Each row below holds a small network's activations on one input, seen along a few directions.
In each table, some parts of the input vary, and every possible input appears once, in random order.
A made-up example of a description, with smaller parts first: one of 4 places along a line, together with either a single point or one of 11 places along a line or (one of 2 separate values, together with one of 8 places around a ring).
Shared parts are said once, and a part with two or three values counts as separate values.

Table:
R1: [-27  -2   7 -22   8  24 -13 -46 -20  -4 -23   8  10  18 -19]
R2: [ 21  -6   1   7  -2 -24  15  19  52   1   9  11  -3 -19  41]
R3: [ -9  21  -8  32 -13 -15 -18  12   9 -12 -33   8 -21  19  36]
R4: [-17 -43  -2  14 -22   9 -32   3  19 -28 -16  36  -2 -13   8]
R5: [-10 -15   7  12 -22  -8  -7   7  46 -12 -28  29 -15 -14  31]
R6: [  4  20   2 -27  13   9  22 -23  -1  13  30 -24  28  18 -13]
R7: [  1 -12   0 -13  -1  14 -36 -15 -12 -18 -28  14 -13  48 -11]
R8: [  6  35  23 -27  21  -9  31 -26  10  22   8 -19  11  15  18]
R9: [-37 -23   8  13   5   6  -8  -2 -13 -22 -32  11  -3 -34 -22]
R10: [ 13 -39 -15  14 -15  19 -19  20  11 -24  35  29  17 -15 -11]
R11: [  9  15  20 -14   2 -20  32  -7  -8  51   2 -28 -12 -32  13]
R12: [  5  14  21  10  20 -25  37  13  19   5  -5 -18  -1 -41  12]
R13: [  5  -1  -1  10  11  -4  30  17   5  -8  20 -23  11 -39 -16]
R14: [  6  -2  -2 -13  -8  -2  27  -3 -22  40  26 -32   3 -28 -17]
R15: [ -6 -20  -5  15   9  13   6  12 -20 -19  23   5  12 -36 -43]
R16: [-28   6  22  12   4  -8  15   4  13  -6 -44   2 -12 -36   3]
R17: [  6  16  12 -17  -4  -2  -8  -9  10  -5 -36   8 -26  48  16]
R18: [ 24  -7 -12 -14   6  18 -28   5 -16 -12  25   8  10  46 -33]
R19: [ 17  18 -32  23  -2 -10  -9  30   2 -13  30 -14   4  13  19]
R20: [ -3 -22  -8  -5  -8  15   7  -8 -45  30  27  -3   7 -23 -45]
R21: [ -3   1  -4 -19  13  25  -3 -29 -23   3  31   3  30  18 -43]
R22: [ 20  33 -13  22   4 -35   3  24  14  -2   4  -7  -8  12  46]
R23: [-19  -8 -18  36  -9   3 -45   8 -14 -26 -22  13 -11  21  12]
R24: [ 30  27   9 -25  13 -24  12   6  15   7   3  -9 -11  44  27]
R25: [ 22 -21 -17   7 -11   0   7  24  37 -12  33   4  13 -18  15]
R26: [  7  -2 -32  33  -1  12 -35  26 -19 -22  32   9   6  17  -9]
R27: [-20   5  20 -10 -13   0  14 -15 -16  41 -38  -8 -21 -27   5]
R28: [ 29  12 -10 -25   6  -3  -1  12   4  -3  25 -16   7  46  -4]
R29: [-20  26  23 -23   6  11  12 -39   3  10 -31   0  -2  18   8]
R30: [-29 -25   4  -7 -11  13  -5 -21 -41  27 -29   2  -9 -23 -21]
The inputs of R6 and R14 match in every part but one. If R21 is changed in the same way as R6 into R14, which row does it become?
Answer: R20
What do these inputs look like to the network?
Answer: one of 5 places around a ring, together with one of 6 places around a ring
Which other rows does R27 become when the place on the ring of 6 takes its other values? List them by row number.
Answer: R3, R5, R16, R17, R29
Which other rows does R12 become when the place on the ring of 6 takes its other values? List them by row number.
Answer: R2, R8, R11, R22, R24

Table:
R31: [-17 -32  -2  -1 -13  19 -17  -3 -16  -8 -18  16  -7 -14 -17]
R32: [-19   5 -14  18   0  14 -37   0 -13 -38 -24  15  -3  37 -15]
R33: [-12  11  16 -12   7  10  34 -19   8  16   8 -15  17 -32 -10]
R34: [  1 -29  12 -19 -10  16  -3 -13 -11  18  -2   9  -4  -9 -29]
R35: [  2  -5   3 -30   3   7  12 -28  -7  15  12 -11  14  10 -14]
R36: [-16 -15  -5   2  -5  21 -31 -20 -22  -5  -4  26   5  15 -13]
R37: [ 14 -19 -15  15   9   7 -14  21  28 -43  28  17  21   2  -5]
R38: [-12  33  25   2  24 -18  28 -11   3   0 -33 -16 -12  -9  13]
R39: [ 11  19 -20  15   2  -4 -16  14 -39  13  15 -27  -6  20  -1]
R40: [ 34  10  -2 -18   6  -2   3   8  25 -14  31   3  12  35   8]
R41: [ -9 -23  -8  34 -14  -8 -15  27  27 -29  -6  19  -4 -25  19]
R42: [  7   2 -17  16   2  -8  19  19 -32  20  35 -20   6 -34 -23]
R43: [  3   4   0  16 -19 -23  -5  13  23   9 -28   8 -25 -11  46]
R44: [ 20  18   1 -12  -8 -17   9   5  24  20  -2  -4 -15  25  38]
R45: [ -6  20  26 -26  17 -13  32 -15   2  25 -13 -20   2 -12   3]
What do these inputs look like to the network?
Answer: either one of 2 separate values or one of 5 places around a ring or one of 8 places along a line
List by row number the other inputs of the same sort as R42.
Answer: R39

Table:
R46: [ 11  39  29 -44  20 -13  47 -28  -7  46  -3 -38  -2   9   2]
R47: [ 18 -22 -19  12  -8   0  -5  25   3  -5  38   2  10 -16  -6]
R48: [  1  23  24 -17  11 -19  60 -12   3  49   8 -36   4 -49   8]
R49: [ 21  26 -11   8   7 -13 -12  15  17 -18   9   2  -2  43  27]
R50: [ -7 -10  -8 -14   6  30 -16 -19 -28 -10  16   2  19  23 -43]
R51: [ 23   0 -18  -8  -4  10 -16   5  -6  -3  32   2   9  36  -7]
R52: [ -6   6  10  -5  -3  -4 -17 -11  20 -11 -36  18 -14  30  28]
R53: [-12 -11   7  18 -13 -10  -2  11  32 -14 -31  19 -15 -23  26]
R54: [-10 -30  -7   7   3  20  -4   0 -21 -11  23   8  19 -30 -42]
R55: [ 16   5 -15  29  -1 -20   1  37  28 -22  14  -2  -2 -10  28]
R56: [-29 -21   5  19 -12   7 -11  -1 -16   0 -30  14 -13 -34 -11]
R57: [-25  -4   3  -5  -6  12 -24 -23 -26   0 -37   9 -12  20  -9]
The inputs of R52 and R53 match in every part but one. If R51 is changed in the same way as R52 into R53, which row does it become?
Answer: R47
What do these inputs look like to the network?
Answer: one of 2 separate values, together with either a single point or one of 5 places around a ring
Which other rows does R46 become when the choice among 2 separate values takes its other values? List them by row number.
Answer: R48
